These are the activations of a small neural network, seen along a few directions. Each row is one input.
In each table, some parts of the input vary, and every possible input appears once, in random order.
A made-up example of a description, with smaller parts first: one of 6 places along a line, together with either a single point or one of 11 places around a ring or (one of 2 separate values, together with one of 8 places around a ring).
Shared parts are said once, and a part with two or three values counts as separate values.

Other details of the inputs vary at random and push rows far along two fixed directions, the same in every table; ignore that.
These rows show it; all are for the same input, with only those details redrawn:
[-13   6  -1  -5  -3 -21   4   2   8   0  13  15  13]
[  8  -4  -2   0 -16  19   3   0  15  -9   3  -7  -9]
[  2   4  15  17  32 -42 -30  12 -28  -6  -8  12  16]
[ 24  -6  14  21  19  -1 -30  11 -20 -15 -19 -11  -7]

Rows:
r1: [-18   7  -7 -10   1 -19   7   7  -1   3  14   7  10]
r2: [-17   7   0  -6  -4 -19   1  -4   7   1   9  20  12]
r3: [-17   7  -1  -6  -3 -19   1  -4   5   2   9  21  13]
r4: [  6  -5   4  -6  -7  20  18 -11   5  12  -5 -19 -12]
r5: [-22   8  -8 -11   2 -14   5   0  -4   7  12  13   9]
r6: [  3  -3  -9  -6 -12  22   7   5   5  -6   3 -13 -11]
r7: [  6 -15  -7  -2  -5  17  17  -7   8  16  -5 -16 -14]
r8: [  2  -1 -10  -5 -11  24   6   2   3  -5   3 -12 -11]
r9: [  8  -4  -2   0 -16  19   3   0  15  -9   3  -7  -9]
r10: [  6  -2  -5   0 -16  24   2  -6  11  -7   0  -3  -8]
r11: [-14   7  -3  -4  -4 -18   5   2   5  -1  12  17  16]
r12: [-22   7  -7 -12   1 -16   4   1  -2   6  11  13   8]
r13: [ 10  -4   2  -8  -8  17  19  -9   3   8  -2 -17 -15]
r14: [-18   6  -3  -7  14 -13  20   6   1  19   7  10  14]
r15: [-21   9  -9 -10   2 -15   6   0  -5   6  12  12  10]
r16: [ 20 -10  12  19  28   0 -19   0 -31  11 -28 -20 -10]
r17: [  1   0 -11  -5 -11  25   6  -1   3  -4   2 -12 -12]
r18: [ 15  -5   8  15  24   5 -31   9 -32  -9 -21 -13 -12]
r19: [ 15  -5   9  15  23   3 -30  10 -30 -10 -23 -14 -13]
r20: [ 19  -5   8  16  24   1 -27  15 -28 -11 -18 -19 -11]
r21: [  5  -3  -2  -2 -16  23   0  -6  12  -7  -1  -2 -10]
r22: [  7  -2  -5   0 -16  23   3  -3  11  -9   1  -5  -7]
r23: [  3   4  17  19  45 -36 -18  12 -26  10 -17  15  24]
r24: [-15   9  -4  -4  -3 -17   3  -4   4   1  11  18  15]
r25: [  8  -3  -3   0 -17  21   4   0  13 -10   2  -6  -7]
r26: [ -9   5   9  -6   4 -22  14 -14   6  17   3  12  17]
r27: [-17   7  -2  -5  -3 -17   1  -5   4   3  10  21  14]
r28: [ 13 -15  -2   1  -9  16  12 -12  17  12  -7  -9  -9]
r29: [  2  -2  -9  -6 -12  24   7   5   4  -6   3 -13 -11]
r30: [ 27 -10  16  22  24  -1 -23  -5 -21   6 -30 -12  -5]
r31: [ -6   6   8  -8   1 -25  15 -13   4  13   7  14  13]
r32: [  8  -3  -3   0 -17  19   3   0  14 -10   2  -7  -8]
Question: Changing only one part turns r26 into r4. The same change can be made to r32. Which row results?
Answer: r1
Question: Describe the family of inputs behind these rows.
Answer: one of 2 separate values, together with either a single point or one of 4 places along a line or one of 11 places along a line

Rows:
r33: [ 15  -6  -5  -5 -29  49  18   2  29 -12   4 -17 -19]
r34: [  4   4  18  18  31 -34 -22  15 -17  -5  -9  13  20]
r35: [ 12  -2   5  14  27   5 -22  20 -26  -6 -16 -15  -6]
r36: [-10   6 -12 -13 -19  15  10 -10   6  -1  10  -4  -6]
r37: [  1   3  -2  -5 -23   9   8 -15  21  -5   8   5   1]
r38: [-29   8 -10 -18 -10 -20   8  -7   0   7  18  11   4]
r39: [  8   3  16  17  24 -40 -24  12 -19  -9  -4   9  16]
r40: [-23   7  -9 -15  -8 -25  15   4   9   3  24  12   8]
r41: [-10   4 -10 -15 -21  13   9  -9   6  -1  11  -4  -9]
r42: [ 30 -17  -2  21  14  39 -22  16 -21 -11 -26 -35 -25]
r43: [  7  -4  17  10  45 -39   1   3 -32  26 -15  -5  12]
r44: [ 34 -12   6  19  13  39 -21  16 -14 -16 -26 -29 -25]
r45: [  5  -4 -12 -11 -25  53  19   6  21  -7   4 -24 -23]
r46: [-24   8  -6 -11  -4 -19  11  -9  12  12  13  26  17]
r47: [ -9   6   5  10  35 -27 -27   6 -36   5 -13   9  10]
r48: [  4   2  14  20  34 -35 -23  15 -17  -1 -10  13  20]
r49: [ 24  -4  18  22  19  -1 -23  13 -13 -15 -18  -7   1]
r50: [ -4   7  12  11  29 -28 -26   4 -34  -3 -12  14  11]
r51: [ 33 -14   5  19   9  43 -27   0 -18 -12 -32 -26 -29]
r52: [-17   5  -1 -11 -12 -29  13   2  21   0  22  16  17]
r53: [  3   1  12  14  26 -40 -24  14 -23  -7  -4   5   8]
r54: [ -2   2  10   7  24 -35 -29   2 -33  -5  -9   7   5]
r55: [-23  11  -1 -12  -8 -18  11  -9  10   6  15  26  17]
r56: [ -1  -1   8  17  30 -32 -27   2 -28   4 -15  16  15]
r57: [ 10  -5   1  15  22   6 -27   4 -31  -1 -22  -9  -8]
r58: [ 31 -10   9  17   8  39 -26   1 -19 -15 -30 -23 -27]
r59: [  2   5   9  11  28 -36 -22  15 -30  -8  -3   5  10]
r60: [ 17 -15  -3 -12 -22  48  36 -26  20  23 -10 -30 -28]
r61: [ 33  -9   8  17   5  36 -26  -1 -21 -18 -26 -25 -26]
r62: [ -3   1  -1  -5 -18  14   9 -11  24   2   4   8   1]
r63: [ -3   2   1  -6 -19  14  10 -12  23   0   4   8   1]
r64: [ -5  -2 -10  -6 -17  15  11 -11  17   6   4   7  -2]
r65: [ 35 -12  11  20   7  38 -27   0 -12 -13 -31 -21 -24]
r66: [-28  14  -9 -16  -7 -15  11  -7  -1   7  18  16  12]
r67: [-21   6  -3 -15 -13 -25   8 -10  10   4  17  19  11]
r68: [ 38 -14  13  25   6  36 -28  -3  -7 -13 -32 -20 -22]
r69: [  4   3  16  18  33 -35 -23  16 -17  -3 -10  13  20]
r70: [ -3  -3 -11  -5 -14  14  17   2  22   3  10   2   1]
r71: [ 43 -12  10  23   5  35 -23  10 -12 -24 -24 -31 -23]
r72: [ 19  -6  -3  -1 -32  44  16  -2  33 -14   5 -17 -15]
r73: [ -4  -1  -8  -7 -13  15  17   3  24   1  10   2   0]
r74: [-12   0   3 -13   5 -26  40  -9  14  34  11   6  16]
r75: [ -5   4   7   7  29 -36 -23  18 -33  -6  -4  -2   7]
r76: [-21   5  -5  -6  -7 -22  10 -12  16  12  12  27  20]
r77: [-28   9  -9 -20 -10 -20   8  -7   0   6  18  11   6]
r78: [ 20  -6  -4  -1 -33  42  16  -3  33 -15   5 -19 -15]
r79: [ -7   0 -12 -10 -11  17  18   4  18   2  10  -1  -3]
r80: [-32   6 -16 -14  -4 -15  11  -6   1  16  14  18  14]
r81: [-20  11   2  -9 -10 -20  10 -11  15   5  14  27  20]
r82: [-19   5  -1 -10 -14 -27   6 -12  15   4  17  20  12]
r83: [-19  11  -4 -11  -7 -22  17   3  14   2  22  19  20]
r84: [  6  -8   7  -7 -12   8  32 -26  21  29  -6  -7  -4]
r85: [ 27  -8   7  15   8  40 -26   3 -25 -15 -28 -28 -27]
r86: [ 20  -1   8  17  20  -2 -22  13 -25 -15 -14 -13  -5]
r87: [-30  10 -14 -15   2 -16  19   8   7  12  20  14  16]
r88: [ -4  -5 -12  -5 -15  13  17   3  22   3   9   2   1]
r89: [ -4   9   7  11  32 -31 -21  18 -35  -5  -4   2  13]
r90: [ -3  -5  -7  -2 -20  12   9 -13  23   5   3   7   2]
r91: [ 18  -6   9  13  19  -6 -25  15 -24 -15 -14 -16 -10]
r92: [-19   6  -4 -14 -10 -27  14   4  15   1  22  15  13]
r93: [ -9   7   7   9  34 -27 -27   7 -36   4 -13   9  10]
r94: [-20   2  -3 -18   8 -22  40  -7   4  37  14  -2  12]
r95: [ -5   4   6   9  29 -36 -23  18 -33  -4  -3  -2   4]
r96: [  9  -9 -10 -10 -33  41   8 -12  17  -8   2 -19 -30]
r97: [-18   6   0 -12 -14 -27   6 -12  15   3  17  20  14]
r98: [ 18 -10  15  11  32  -2  -7 -10 -34  23 -28 -24 -11]
r99: [-23  11  -2 -12  -6 -18  11  -8  11   8  13  26  17]
r100: [-19  12  -4 -11 -11 -22  10 -12   9   3  17  22  17]
r101: [ -3   7   7   9  29 -34 -22  17 -34  -6  -3   0   9]
r102: [ 41 -13  15  23  -1  28 -31  -5 -11 -21 -26 -23 -23]
r103: [-20   3  -7  -5  -5 -24  16   3  21  10  17  22  24]
r104: [ 18  -7  -6  -6 -33  41  14  -1  27 -14   7 -20 -21]
r105: [  4  -5  -2  -4 -22   8  10   0  26  -7  11  -6  -7]
r106: [ 13  -4 -11  -8 -29  48  18   1  22 -12   6 -21 -21]
r107: [-18  11   1  -8 -11 -22   9 -12  14   4  16  25  20]
r108: [-11  -1 -18 -11 -12  18  18   6  13   6  12  -5  -3]
r109: [ -2   6  10  12  35 -31 -20  19 -29  -3  -8   9  14]
r110: [ 27 -17   3  -5 -23  43  40 -15  35  19  -8 -31 -21]
r111: [ -9   2  -9 -12 -15  18  11  -8  13   4   5   4  -5]
r112: [ 34  -9   7  17   4  34 -27  -3 -21 -19 -26 -26 -26]
r113: [-25  11  -7 -14  -3 -18  19   6   9   4  21  18  17]
r114: [ 18  -7  12  16  13  -6 -31  -1 -23 -11 -18  -8 -12]
r115: [-23  12 -11 -14  -6 -16  17   6   4   2  22   7  13]
r116: [ -5   2  -8 -13 -22  11   9 -11  10  -3  10   1  -8]
r117: [ 14  -4  -6  -6 -34  47  11 -14  23 -10   1 -13 -20]
r118: [ 11 -11 -16  -6 -25  51  19   2  24  -4   2 -19 -22]
r119: [ 14  -8  -8  -5 -26  50  18   2  32  -7   2 -17 -19]
r120: [-10  -4 -15  -9 -17  17  12 -10  12   7   5   4  -4]
r121: [  4  -8   4 -10 -10  10  32 -25  16  29  -4  -8  -6]
r122: [-22  10  -3 -12  -3 -20  18   6  16   5  19  21  20]
r123: [  4  -1  11  21  32 -36 -22  14 -18   0 -10  13  20]
r124: [ 14  -7   4  17  21   4 -27   1 -27  -3 -23  -5  -8]
r125: [-26   4 -15 -11  -2 -20  18   5  10  12  19  18  18]
r126: [-29  13  -9 -16  -3 -16  19   9   5   6  22  14  16]
r127: [ -1   1  -4  -9 -23   9   8 -12  15  -4   9   3  -5]
r128: [ -9   8   9   8  32 -26 -26   7 -37   1 -12   9  10]
Question: Changing only one part turns r35 into r69. The same change can be made to r93. Which row results?
Answer: r62
Question: Changing only one part turns r83 into r72. The same change can be made to r55. Which row results?
Answer: r81
Question: Describe the family of inputs behind these rows.
Answer: one of 2 separate values, together with one of 4 places along a line, together with either a single point or one of 11 places along a line
Question: Change only the choice among 2 separate values in r67. List by row number the other rows that result.
Answer: r92
Question: Which other rows agree with r91 in the place on the line of 4 and the choice among 2 separate values? List them by row number.
Answer: r40, r43, r44, r59, r79, r86, r106, r109, r113, r118, r125
Question: Start at r108 and move only the place on the line of 4, one step at a time. The first step leads to r118. Which rows follow, in order?
Answer: r70, r123
Question: Start at r80 and move only the place on the line of 11, one step at a time. The first step leads to r57. Which rows follow, in order?
Answer: r47, r93, r128, r85, r66, r36, r41, r77, r38

Rows:
r129: [-6  5  0 -3 -3 -6 -4 -3 -2 -3  4  8  3]
r130: [-7  4 -2 -4  3 -6  2  6 -3 -1  6  1  4]
r131: [-4  2  1 -1  6 -5  6 -4 -1 10 -1  4  6]
r132: [-3  2 -2  1  1 -7  0  5  2 -2  5  7  6]
r133: [-7  0 -2 -5  4 -8  5 -4 -6  9  2 -1 -1]
r134: [ -3   0   0  -3   3 -10   6  -5  -3   9   1   0   3]
r135: [  0  -3   4  -1   3 -12   7  -5   2   9   0   1   3]
r136: [-3  3  1 -1  2 -8  4  5  1 -1  6  2  6]
r137: [-4  1  0  2 -2 -8 -3  0  4 -1  3  8  6]
r138: [ 33  -8  14  23  13  20 -33   3 -23 -19 -27 -20 -18]
r139: [-5  3 -3  0  1 -6  0  5  0 -2  5  6  6]
r140: [-2  0  2  2 -1 -9 -3  0  6 -1  3  8  6]
r141: [-9  4 -3 -5  3 -6  2  7 -5 -1  6  0  2]
r142: [-7  3 -5 -2  2 -5 -1  5 -2 -2  5  6  4]
r143: [-5  4 -1 -2  2 -7  3  6 -1 -1  6  1  5]
r144: [ -1   3   5   0  -3 -10  -3  -4   5  -3   2   9   5]
r145: [-2  4  3  0 -3 -8 -2 -4  2 -3  3  9  5]
r146: [-6  2 -1 -2  6 -4  5 -3 -3 10 -1  4  5]
r147: [-1 -1  5  0  5 -7  7 -3  4 10 -2  5  7]
r148: [ 29 -11   7  21  18  23 -32  13 -27 -18 -26 -23 -21]
r149: [-8  3 -3 -1 -1 -6 -4  1 -1 -1  4  6  4]
r150: [-10   3  -5  -2  -1  -5  -5   2  -3  -1   4   6   3]
r151: [ 12 -12 -12 -15 -43  56  34 -16  38   3   6 -24 -26]
r152: [-6  2 -2  1 -1 -6 -3  0  1 -1  3  7  6]
r153: [ 37 -13  13  26  18  19 -31  12 -19 -17 -28 -22 -18]
r154: [ 11 -10 -11 -12 -39  60  33 -14  39   4   3 -20 -23]
r155: [ -2   2   3  -1   2 -10   4   6   4   0   5   2   5]
r156: [-8  5 -1 -4 -3 -6 -4 -3 -4 -3  4  7  2]
r157: [-5  0 -1 -4  4 -9  5 -4 -5  9  1  0  1]
r158: [-8  2 -2 -4  6 -3  5 -2 -4 10 -1  4  3]
Question: Describe the family of inputs behind these rows.
Answer: one of 5 places along a line, together with either one of 2 separate values or one of 4 places along a line
Question: Changing only the place on the line of 5 turns r154 into r147. The same change can be made to r151. Which row results?
Answer: r135
Question: Change only the place on the line of 5 in r141. List by row number the other rows that result.
Answer: r130, r136, r143, r155
Question: Start at r156 and move only the place on the line of 5, one step at a time. The first step leads to r129. Which rows follow, in order?
Answer: r138, r145, r144
Question: Change only the choice among 2 separate values in r157. List by row number the other rows that result.
Answer: r146
